Each row below holds a small network's activations on one input, seen along a few directions.
Each table varies a few parts of the input and shows all the possible inputs, shuffled.
A made-up example of a description, with smaller parts first: ring(5) and (point or line(9) or (values(3) and line(4))).
Shared parts are said once, and a part with two or three values counts as separate values.
In the rows, zero is written as 128.

Other details of the inputs vary at random and push rows far along two fixed directions, the same in every table; ignore that.

A family of inputs:
R1: [113 159 127 190 102 168 108 131 134 128  83]
R2: [128 115 169  97 132 107 148 141 165  93 128]
R3: [128 114  94 136 139 131 147 100  88 150 188]
R4: [137 113 154  91 152 122 159 131 162  93 114]
R5: [144 118 161 100 155 109 137 132 164  94 110]
R6: [134 117 100 108 141 122 120 113 105 179 188]
R7: [135 104  93 123 175 129 116  96 118 174 184]
R8: [133 109  94  43 119 112 121 167 162  55 120]
R9: [118 110 103 123 161 138 130  92  97 164 192]
R10: [133 120 100 128 162 118 112  94 124 175 197]
R11: [125 126 162  80 125 103 160 128 136  98 108]
R12: [153 113  95 112 151 125 114 103 101 175 167]
R13: [103 149 125 190 108 152 108 129 147 144  86]
R14: [139 112 105 130 128 119 133 117  80 157 180]
R15: [130 105 169 103 125 101 157 154 125  88 132]
R16: [127 124 160 105 129 109 174 141 130  77 126]
R17: [134 145 127 180 116 148  82 153 143 152  78]
R18: [130 112 167  98 113 105 161 158 120  91 122]
R19: [127 119  92 114 134 129 132  84  92 174 173]
R20: [132 130 157  88 132 110 161 136 159  90 124]
R21: [137 117 153  88 140 124 161 136 155  92 105]
R22: [113 158 125 162 100 160 114 143 116 139  87]
R23: [118 113 101 147 149 132 145 107  99 149 190]
R24: [139 117  95 102 158 134 132 106 105 168 166]
R25: [122 108 171  90 126 101 148 134 143 102 112]
R26: [152 119 152  78 133 116 152 134 143  98 104]
R27: [136 125 157  91 121 117 161 131 158  89 120]
R28: [131 119 169  75 124  94 154 132 135  99 109]
R29: [126 150 132 178 102 139  86 156 149 151  99]
R30: [126 120 161  96 115 113 169 154 122  86 121]
R31: [114 142  72 158  91 148  82 182 134  90  89]
R32: [134 150 130 180  97 140  83 147 147 149  98]
R33: [114 116 159  93 124 117 168 126 147  92 109]
R34: [137 119 163  96 118  97 159 157 117  91 128]
R35: [140 127  99 119 142 115 112 114 105 177 182]
R36: [143 109  95 112 158 129 116 109 100 181 171]
R37: [126 138  98 117 146 139 131 102  83 162 168]
R38: [117 152 125 211  97 153 112 145 130 123  97]
R39: [113 159 128 209 105 148 113 154 134 122  96]
R40: [154 106 161  85 144 105 135 133 148  99 109]
R41: [138 133 160  73 128 104 158 143 149  93 121]
R42: [145 110 151  94 149 119 154 121 162  87 112]
R43: [136 148 125 193 117 153  82 140 156 140  75]
R44: [131 128 166  78 126 111 154 141 118  94 115]
R45: [126 119  88 121 149 146 140  80  84 162 183]
R46: [137 161 119 169 115 149  96 148 141 145  75]
R47: [122 108 100 139 149 123 116  78 112 170 177]
R48: [124 159 122 193 102 156  95 138 162 138  90]
R49: [116 152 136 184 106 133  86 141 139 150  82]
R50: [119 115  94 139 143 133 147 108  90 156 187]
R51: [125 117 103 111 143 134 129 105  79 169 179]
R52: [119 123 158  92 131 108 165 121 147  93 110]
R53: [135 120 168  81 114 117 154 137 119  92 109]
R54: [127 112 104 144 157 117 130 105  97 153 199]
R55: [117 123 163  96 133 129 168 129 137  85 118]
R56: [123 156 123 195  83 150 109 157 114 132  90]
R57: [127 118  87 118 153 134 135  95 112 174 197]
R58: [113 141 133 205 104 144 108 153 131 132 107]
R59: [139 104  21  93 156 141  79 126 117 138 164]
R60: [121 117 171  99 136 100 149 124 156  91 115]
R61: [128 122 108 122 154 127 118 102  88 164 181]
R62: [136 114 107 132 149 123 114  97 128 165 185]
R63: [132 126  97 130 142 123 141 115  81 158 184]
R64: [149 116 163  75 142 102 144 142 141  99 106]
R65: [120 119 165  92 140 106 164 119 155  87 117]
R66: [132 124  93 113 142 131 127 106 106 180 186]
R67: [116 155 133 195 103 161  93 133 133 134  87]
R68: [121 110 106 109 138 120 127 103  96 172 170]
R69: [126 113 174  82 131 114 154 141 128  90 118]
R70: [133 154 134 171 111 130  86 150 148 149 102]
R71: [122 117 157  94 119 115 165 116 146  90 106]
R72: [107 156 127 174 106 163 119 138 126 130  86]
R73: [120 154 126 179 111 152 108 143 161 141 102]
R74: [110 168 125 181 105 161 113 140 129 131  82]
R75: [140 125  93 116 138 127 125 100 104 173 183]
R76: [144 122  96 124 133 124 109 103 102 183 182]
R77: [109 154 124 174  94 149 107 140 129 151  82]
R78: [131 117 108 127 142 132 118 101  90 162 173]
R79: [128 143 133 202  92 139  98 155 119 134 102]
R80: [124 125 172  97 141 114 151 130 140  83 118]
R81: [130 157 117 189 129 155  94 137 157 142  81]
R82: [125 150 134 201 101 134  96 163 122 134 101]
R83: [132 107 170  88 123  98 145 123 140 100 114]
R84: [122 129 163  94 142 123 163 124 138  82 120]
R85: [133 127 158  93 140 107 158 133 168  88 130]
R86: [120 149 132 176  84 140  96 139 130 150  75]
R87: [123 112  34  91 146 145  96 118  93 132 177]
R88: [122 115 162 100 126 113 162 116 155  87 112]
R89: [133 148 112 175 115 158 103 130 148 139  77]
R90: [144 123 149  88 150 116 157 130 154  93 109]
R91: [121 145 134 209  95 144 103 151 134 125  98]
R92: [130 127  95 115 139 143 133  94  79 163 172]
R93: [105 145 132 192 108 145  95 134 148 146  86]
R94: [111 137  69 138  91 144  77 162 146 101  77]
R95: [151 114 164  82 153 101 138 138 151  98 113]
Each input here is: line(5) and (point or (values(3) and ring(6))).
The inputs of R13 and R4 match in every part but the line(5) part. If R11 is changed in the same way as R13 into R4, which row does it become? -> R46
A walk changes only the line(5) part. It starts at R40 and steps to R32. List the rest of the walk in order. -> R83, R78, R79
Change only the values(3) part in R46. List by row number the other rows that result. -> R24, R26
Change only the values(3) part in R89. List by row number the other rows that result. -> R21, R90
A walk changes only the ring(6) part. It starts at R38 and steps to R91. List the rest of the walk in order. -> R79, R14, R56, R3
Change only the ring(6) part in R57. List by row number the other rows that result. -> R2, R6, R29, R66, R73

A family of inputs:
R96: [139 140 128 109  70 131 112 178 157  82  32]
R97: [106  74 133  84 159 111 187 104  92 113 220]
R98: [149 137 202 165 100 111 133 175 165 110  51]
R99: [106 173  68 222 136 194  56 112 172 176  66]
R100: [102 154  42 148 116 171 105 116  81 181 173]
R101: [130 149 149 156 123 148 121 149 229  62  41]
R102: [132  88 167  74 155 111 195  65  95 143 201]
R103: [146 124  82 141 146 145  66 114  90 213 161]
R104: [145 135  74 180 141 130  47 118  94 209 171]
R105: [127 146 148 144  86 141 133 193 139  43  67]
R106: [101 143  77 176 140 158 124  87  60 180 165]
R107: [152 111 145  64 176  86 170  83  98 170 181]
R108: [130  82 236  15 161  47 241  94 144  50 199]
R109: [124 136 142 114  84 107 101 204 178  60  64]
Describe the family of inputs behind these rows. -> values(2) and (point or ring(6))
List by row number the other rows that have the values(2) part in common with R101. -> R97, R98, R104, R105, R108, R109
